These are the activations of a small neural network, seen along a few directions. Each row is one input.
In each table, some parts of the input vary, and every possible input appears once, in random order.
A made-up example of a description, with smaller parts first: one of 5 places around a ring, together with either a single point or one of 9 places along a line or (one of 2 separate values, together with one of 6 places along a line).
Shared parts are said once, and a part with two or three values counts as separate values.

Other details of the inputs vary at random and push rows far along two fixed directions, the same in every table; ignore that.

Table:
r1: [-1  7 -2 -4  1 -4 -2  1 -2 -2 -2 -2 -2]
r2: [-5 -2  2  0  1  0  5 -5  3 -2  3 -1 -4]
r3: [-6  0  3  1  3  3  4 -4  2 -3  2 -2 -3]
r4: [ 2  0  6 -3  0  3 -1  3  0 -3  1 -3 -4]
r5: [ 3  1  4 -2 -5 -1 -7  2 -3 -3  3 -2 -3]
r6: [ 13 -10   9  22   9  -4   0   6   3  14   0  18  41]
r7: [ 3 -2  5  1 -3 -2  6  3  4 -1  3 -3 -5]
r8: [-5  0  2  1  3  3  3 -4  1 -4  2 -2 -4]
r9: [ 1  0  6 -3  0  2 -1  4  0 -2  1 -3 -4]
r10: [-5  4 -2  0 -8  0  1 -2  1 -3  5 -3  1]
r11: [-1  6 -1 -4  4 -2  1  1  1 -2 -3 -2 -2]
r12: [-10  -4   1   6 -11   1  -1  -2   6  -3 -11  16 -13]
r13: [-5  2  1  0  1  4  1 -4  1 -5  2 -2 -2]
r14: [ 0  4  0 -3  8 -1  2  0  1 -3 -3 -1 -5]
r15: [ 2  2  3 -1 -8 -1 -1  5  0 -2  4 -4 -2]
r16: [-1  4  0 -3  7 -2  3  1  1 -1 -3 -2 -4]
r17: [ 1 -2  7 -2  2  1  2  3  1 -2  1 -2 -5]
r18: [ 6 -7  5 20 11  0 -3 -3  1 12  0 20 43]
r19: [10 -2  1 17 13 -7 -7  2 -3 12 -5 21 42]
r20: [ 2  1  5 -3 -3  1 -5  3 -2 -4  2 -2 -3]
r21: [-4  0  0  3 -3 -1  8 -4  5 -2  4 -3 -3]
r22: [-5  3 -1  1 -4  2  5 -2  4 -3  3 -4  0]
r23: [-5  3 -1  0 -5 -1 -5 -5 -2 -4  4 -2 -1]
r24: [ 1  1  5 -3 -5 -1 -3  4 -2 -2  2 -2 -2]
r25: [ 1  1  3 -2 -7 -3 -6  3 -3 -2  3 -3 -3]
r26: [ 0  8 -3 -3  1 -2  4  3  3 -2 -2 -4 -1]
r27: [-5 -1  2  1  2  1  5 -6  2 -3  2 -1 -5]
r28: [ 0  9 -4 -3 -2 -4  0  2  0 -2  0 -3 -1]
r29: [ 3 -3  7 -1  2  0  2  1  1 -3  1 -1 -7]
r30: [ 2  1  4 -2 -5 -2 -7  2 -3 -2  3 -2 -3]
r31: [ 0  7 -2 -4  2 -2 -3  0 -3 -4 -2 -1 -2]
r32: [ 2 -2  7 -2  3  2  1  3  1 -3  1 -2 -6]
r33: [-6  3  0 -1 -3  2 -2 -4 -2 -4  3 -1 -1]
r34: [ 0  7  0 -4  5 -1  1  0  0 -2 -3 -2 -3]
r35: [-5  1  0  2 -2  1  7 -2  4 -2  4 -4 -2]
r36: [ 0  7 -3 -3  0 -5 -6 -1 -4 -2 -2 -2 -3]
r37: [ 1  8 -5 -2 -4 -6 -3  1 -1 -2  0 -4 -1]
r38: [-5  4 -3  2 -9 -2 -2 -3  0 -3  5 -4  0]
r39: [ 0  6 -1 -4  5  0  0  0  0 -3 -3 -2 -3]
r40: [ 2 -3  7 -1  1 -1  3  1  1 -1  1 -1 -7]
r41: [-6  2  1 -1 -1  3  2 -4  2 -3  3 -3 -1]
r42: [ 1  4 -2 -1  3 -5  7  0  4 -1 -1 -2 -5]
r43: [ 0  3  0 -3  7 -4  4 -2  1 -1 -3  0 -6]
r44: [ -5  -1  -2   2  -6  -4  -2   2   4  -1 -17  16 -14]
r45: [ 1  7 -3 -3  0 -5 -6 -1 -3 -3 -2 -1 -3]
r46: [-4 -2  2  1  2  1  4 -6  2 -4  2  0 -5]
r47: [  9 -15   9  25  -1  -5  -8   6   5  13 -15  37  29]
r48: [ 2  2  4 -1 -5  1  3  5  3 -1  3 -5 -2]
r49: [-6  0  2  0  2  2  4 -4  2 -2  3 -2 -3]
r50: [ 15 -38 -56 -18  -2  27  -6   0 -19  38  -9 -15  -2]
r51: [12 -7  3 19 19 -7 -2 -1  1 12 -6 22 38]
r52: [ 1  1  5 -3 -4  0 -4  3 -3 -3  2 -2 -3]
r53: [ 0  3  0 -3  6 -5  4 -1  2 -1 -3 -1 -5]
r54: [-4  3 -1  0 -5  0 -5 -5 -2 -5  4 -2 -1]
r55: [-6  3  0 -1 -4  1 -1 -4 -1 -3  4 -2  0]
r56: [ 1  1  6 -3 -1  1  0  3  1 -1  1 -3 -3]
r57: [ 2 -3  7 -1  0 -2  3  2  2 -1  1 -2 -6]
r58: [ 0  5 -2 -1  3 -3  6  2  3 -1 -1 -3 -3]
r59: [-1  5  1 -3  8 -2  3  0  1 -2 -3 -1 -5]
r60: [-6  3 -1  0 -6 -2 -4 -4 -2 -3  4 -2  0]
r61: [  2   2   2  -1 -10  -3  -4   4   0  -2   4  -4  -2]
r62: [ 11 -42 -53 -15  -4  35  -3  -4 -18  34  -5 -14  -1]
r63: [ 1 -1  7 -2  1  1  2  3  1 -1  1 -3 -5]
Description of these inputs: one of 3 separate values, together with either a single point or (one of 4 places along a line, together with one of 5 places along a line).
Question: The inputs of r57 and r53 match in every part but the choice among 3 separate values. If r30 is changed in the same way as r57 into r53, which row does it become?
Answer: r36
Question: The inputs of r54 and r5 match in every part but the choice among 3 separate values. If r22 is changed in the same way as r54 into r5, which row does it become?
Answer: r48
Question: Which other rows does r7 become when the choice among 3 separate values takes its other values? List them by row number.
Answer: r21, r42
Question: Start at r25 and move only the place on the line of 5, one step at a time. The first step leads to r24. Which rows follow, in order?
Answer: r56, r63, r57

Table:
r64: [11 -1 -7 11  0 -6 -8  3 -4 11  0  9 33]
r65: [ 15  -5   1   8   5  -3 -13   8  -7  12  -2   9  30]
r66: [  3  -8 -11 -12  -9  10   8   6  -1   6   6 -21 -16]
r67: [ -9  34  44  17  18 -29   1  -5  11 -27   5  18  18]
r68: [  4 -22   1  21 -12  -3 -11   6   5  14 -26  44   9]
r69: [ -7 -28  -6  -1 -21  14   4   3   8   6 -18  16 -40]
r70: [ -6   1 -23 -13 -13   8  -4  -4  -7   2   2 -14 -13]
r71: [-25  34  30  -1 -12 -14   8  -6  13 -36  14 -11 -24]
r72: [ -6 -11 -10 -11  -5  18   1  -6  -6   0   7 -15 -17]
r73: [-15  40  27  -6   2 -22  12   0  13 -33   6 -11 -28]
r74: [-10  27  50  20   5 -24  -2  -4  11 -28  13  15  20]
r75: [  3 -12  -7 -13  -4  14   1   0  -5   2   7 -17 -18]
r76: [ -5 -22 -12  -4  -7  10   7   2   8   7 -27  18 -41]
r77: [  1  -8 -13 -11  -9  10   7   1  -1   3   7 -20 -16]
r78: [14 -3 -3  9 16 -5  7  5  2 14 -4  8 30]
r79: [  4  -3 -15 -16  -6   8  -9   1 -10   2   1 -15 -17]
r80: [ -6  -1 -22 -13   3  10  10  -6  -1   2  -1 -15 -16]
r81: [  8  -5  -2  10   5  -2 -14  -2  -9  11   0  13  31]
r82: [  4   0 -18 -14 -11   4  -3   8  -6   5   1 -19 -15]
r83: [  3  -6 -13 -16   9   9   5  -1  -6   3  -2 -16 -20]
r84: [ 4 -6 -2 11 20  3 -1 -6 -2 10 -4 13 29]
r85: [  5 -10  -1  15   2   0   2  -3   1  12   6   8  32]
r86: [ 14 -13   9  10   8   3  -2   6  -2  12   4   7  29]
r87: [  4  -5  -4  10   4   2 -13  -4  -9   9   0  14  32]
r88: [-11  37  35 -10   8 -19   7   4  10 -34   5 -11 -30]
r89: [ 6 -4 -7 11 15 -4  5 -4  2 13 -2 10 30]
r90: [ -3   0 -22 -12 -12   5  -5  -2  -7   3   3 -16 -14]
Question: The inputs of r75 and r79 match in every part but one. If r77 is changed in the same way as r75 into r79, which row does it become?
Answer: r64
Question: Describe the family of inputs behind these rows.
Answer: one of 3 separate values, together with either a single point or (one of 2 separate values, together with one of 4 places along a line)
Question: Which other rows does r86 become when the place on the line of 4 takes its other values? List them by row number.
Answer: r72, r74, r75
Question: Which other rows agree with r80 in the choice among 3 separate values? List them by row number.
Answer: r67, r73, r76, r78, r83, r84, r88, r89
Question: Which other rows does r71 become when the choice among 3 separate values takes its other values? List them by row number.
Answer: r70, r80
